Each row below holds a small network's activations on one input, seen along a few directions.
In each table, some parts of the input vary, and every possible input appears once, in random order.
Descriptions start from the smaller parts, as in this example, which fits no table here: one of 3 separate values, together with either a single point or one of 11 places around a ring or (one of 5 places around a ring, together with one of 6 places along a line).
Shared parts are said once, and a part with two or three values counts as separate values.
In the rows, zero is written as 128.

Other details of the inputs vary at random and push rows far along three fixed directions, the same in every table; ignore that.

Rows:
r1: [150 125 129  71 132 109 111 146  93 142 151]
r2: [184 109 131 115 108 152  97 164 141  53 127]
r3: [171 158  95 121 100 154  83 180 116  40 125]
r4: [117  83 151 104 162  81 116 151 117 147  96]
r5: [130 105 122 107 118  68 109 139  94 129 131]
r6: [157 107 172  77 126 146 157 120  99 116 160]
r7: [129  90 126 100 144  93 141 124 109 193 174]
r8: [155 110 173 103 103 130  90 152 120 129 176]
r9: [112 159 126 138 147 136 146 104 121 152 163]
r10: [130 152 160 121 154 168 160  90 133 142 148]
r11: [143 110 130 100 125  95 110 138 121 124 173]
r12: [ 88 158  79 180 118 130 125 110 154 126 104]
r13: [148  73 154 105 152  99 115 125 123 147 143]
r14: [113  75 120 128 148  83  90 122 124 152  69]
r15: [122 145 141 139 141 173 189  96 133 145 231]
r16: [119  99 115  94 132 101  99 144 103 123 142]
r17: [150 164 135 140 130 186 144 115 142 103 123]
r18: [116 171  76 197 127 139 117 123 143 113  99]
r19: [170 170 122 106  74 162 121 159 116  14 166]
r20: [114 143 147 132 143 158 176 122 149 143 121]
r21: [119  99 159  86 152  87 124 141 127 153  99]
r22: [121 135 164 147 144 182 193  83 119 127 174]
r23: [138 147 128 155 139 143 110 120 142  99  97]
r24: [113 125 132 127 137 159 154  95 143 151 116]
r25: [144 109  79 133 105  71  89 149 140 146  94]
r26: [130  93 149 128  99  69  75 145  95 167  98]
r27: [130 118 142 139 143 146 170  89 154 178 144]
r28: [144 132 118 157 139 137  95 133 134  92  85]
r29: [113 130 138 152 134 125 165  79 135 161 105]
r30: [159 140 140 100 102 161 137 153  93  44 196]
r31: [143 161 114 112 119 131 108 139 121 100 136]
r32: [103 146 112 165 127 152 137  91 167 131  82]
r33: [119 123 126 164 139 119 145  85 169 172 105]
r34: [113 155 145 122 137 161 195  81 141 171 222]
r35: [162 142 138 138  99 157 116 140 132  29 119]
r36: [135  65 140 105 141  73 117 125  91 168  88]
r37: [ 99 125 135 154 157 139 169 120 145 169 101]
r38: [ 97 147 178 137 131 155 153 134 127 171 163]
r39: [135 115  98 100 111 125  94 160 111  96 128]
r40: [118 131 107 204 133 121 129  94 181 142  83]
r41: [120 140 109 132 124 120 117 174 129  86 122]
r42: [ 90 170  73 180 110 137 133 103 164 136  95]
r43: [ 94 139  99 134 129 134 154 100 134 180 133]
r44: [115  98 176  85 120 122  96 133  99 169 160]
r45: [111 151  81 149 109  83  99 166 150 114  64]
r46: [121 171 128 191 108 158 102 121 142 141 107]
r47: [152 126 131  95 107 139 143 148  88  95 176]
r48: [132 155 115 163 115 211 142 121 158  67 115]
r49: [122  89 173  78 162  88 124 147 115 141 125]
r50: [ 94 159  92 158 126 121 158 135 149 165 102]
r51: [127 135 103 122 119 119 120 179 125 102 115]
r52: [132 102 150 109 169 123 135 109 107 179 122]
r53: [106 144  84 162 117  80  96 168 147 107  69]
r54: [135 112 179  72 143 162 137 117 116  98 178]
r55: [134 105 101 112 110  67 114 139 100 156 100]
Description of these inputs: one of 5 separate values, together with either a single point or (one of 2 separate values, together with one of 5 places around a ring).
- Changing only the choice among 5 separate values turns r38 into r44. The same change can be made to r53. Which row results? => r12
- Changing only the choice among 5 separate values turns r41 into r18. The same change can be made to r21. Which row results? => r10
- Change only the choice among 5 separate values in r39. List by row number the other rows that result. => r3, r7, r47, r51
- Change only the place on the ring of 5 in r5. List by row number the other rows that result. => r19, r30, r47, r55
- Change only the choice among 2 separate values in r48. List by row number the other rows that result. => r39

Rows:
r56: [118 137 151 128 156 158 154  90 119 158 139]
r57: [144 122 137 134 119 136 117 140 115  97 109]
r58: [106 111 138 145 157 108 139  98 148 213 106]
r59: [118 140 134  93 132 136 147 129 109 148 158]
r60: [131 125 113 129 113 119 108 112 128 144 126]
r61: [100 120  88 230 121  77 103  96 163 173  27]
r62: [125 146 137  99 121 151 157 137 108 121 170]
r63: [151  96 182  79 142 138 133 145 110 128 186]
r64: [130 166 132 158 109 190 138 153 156  52 137]
r65: [126  77 166  91 155  82 126 124 117 202 132]
r66: [158  95 152  46 143 104  94 156  98 132 184]
r67: [138 176 128 132 105 177 154 150 121  58 174]
r68: [144 176 102 123 101 171  97 170 148  31 142]
r69: [100 144  95 196 116 127 149  79 152 182 109]
r70: [120 132 126 150 125 137 127 146 127 112  94]
r71: [116 173 150 163 123 201 204  73 135 133 224]
r72: [138 101 133 108 149 138 170  85 130 133 159]
r73: [128 116 159 135 130 157 147 103 124 136 160]
r74: [147 124  96 130  99  94  88 152 114 105  83]
r75: [135 177 139 133 113 202 145 140 143  67 134]
r76: [126 100 148  93 142  81 141 116  82 177 160]
r77: [ 79 186 129 159 141 192 210  82 156 174 187]
r78: [131 153 109 164 100 145 103 162 165  65  76]
r79: [134  56 113  95 168  42 118 122 127 184  95]
r80: [185 106 122  69 121 134 116 154 109  33 131]
r81: [126 145 116 196 120 131 125 128 167 118  91]
r82: [123 147  74 193 102 118 112 131 135 116  74]
r83: [128 119 112 113 147 127 155 128 147  99 128]
r84: [143 118  80 142 106  73  60 160 147 127  65]
r85: [134 116 161 108 132 148 131 103 125 145 147]
r86: [109  89 154  79 170  86 116 125  97 192 111]
r87: [126 104 165  53 142 122 152 144  72 152 203]
r88: [ 83 136 101 170 133 109 149 118 140 178 121]
r89: [123  75 117 114 140  46  97 140 110 200 118]
r90: [104 108 103 169 125  94 128  97 125 192 117]
r91: [102 172 139 167 139 190 215  76 154 184 206]
r92: [178 111 102  91  93 104  32 173 114  48 107]
r93: [103 169 162 177 147 194 216  66 135 156 172]
r94: [141  99 188  34 144 125 117 156 103 121 173]
r95: [140 110 156  31 145 118 114 155  75 125 186]
r96: [164 110 126 126  92 120  69 155 133  67  85]
r97: [140 139 161  83 136 167 116 154 130  73 161]
r98: [153 125 135 114 108 114  87 181 114  54  93]
r99: [146 153 144 126 118 176 133 124 129  89 128]
r100: [170 139 116  91  96 132  83 165 107  57 123]
r101: [118 106 136 114 135  96 118 142 115 154  85]
r102: [139 163 143 144 107 174 132 159 150  39 142]
r103: [141 119 164  97 152 149 125 128 130 136 163]
r104: [128 157 100 194 105 147 121 121 154 102  57]
r105: [100 102  73 156 156  70 142 109 142 171  43]
r106: [131 143  88 194 109 135  77 119 165  97  50]
r107: [108 149  78 216 117 100 127 116 167 160  86]
r108: [102  83 129  99 145  34 112 139 103 195 123]
r109: [104 178 104 174 138 173 169  78 138 155 140]
r110: [106  99 133  88 138  72 125 137 110 184 140]
- Describe the family of inputs behind these rows. => one of 5 places around a ring, together with either a single point or (one of 2 separate values, together with one of 5 places along a line)
- Changing only the place on the ring of 5 turns r56 into r86. The same change can be made to r57. Which row results? => r70
- Change only the place on the line of 5 in r76. List by row number the other rows that result. => r74, r82, r100, r109
- Change only the place on the line of 5 in r91. List by row number the other rows that result. => r66, r84, r89, r107
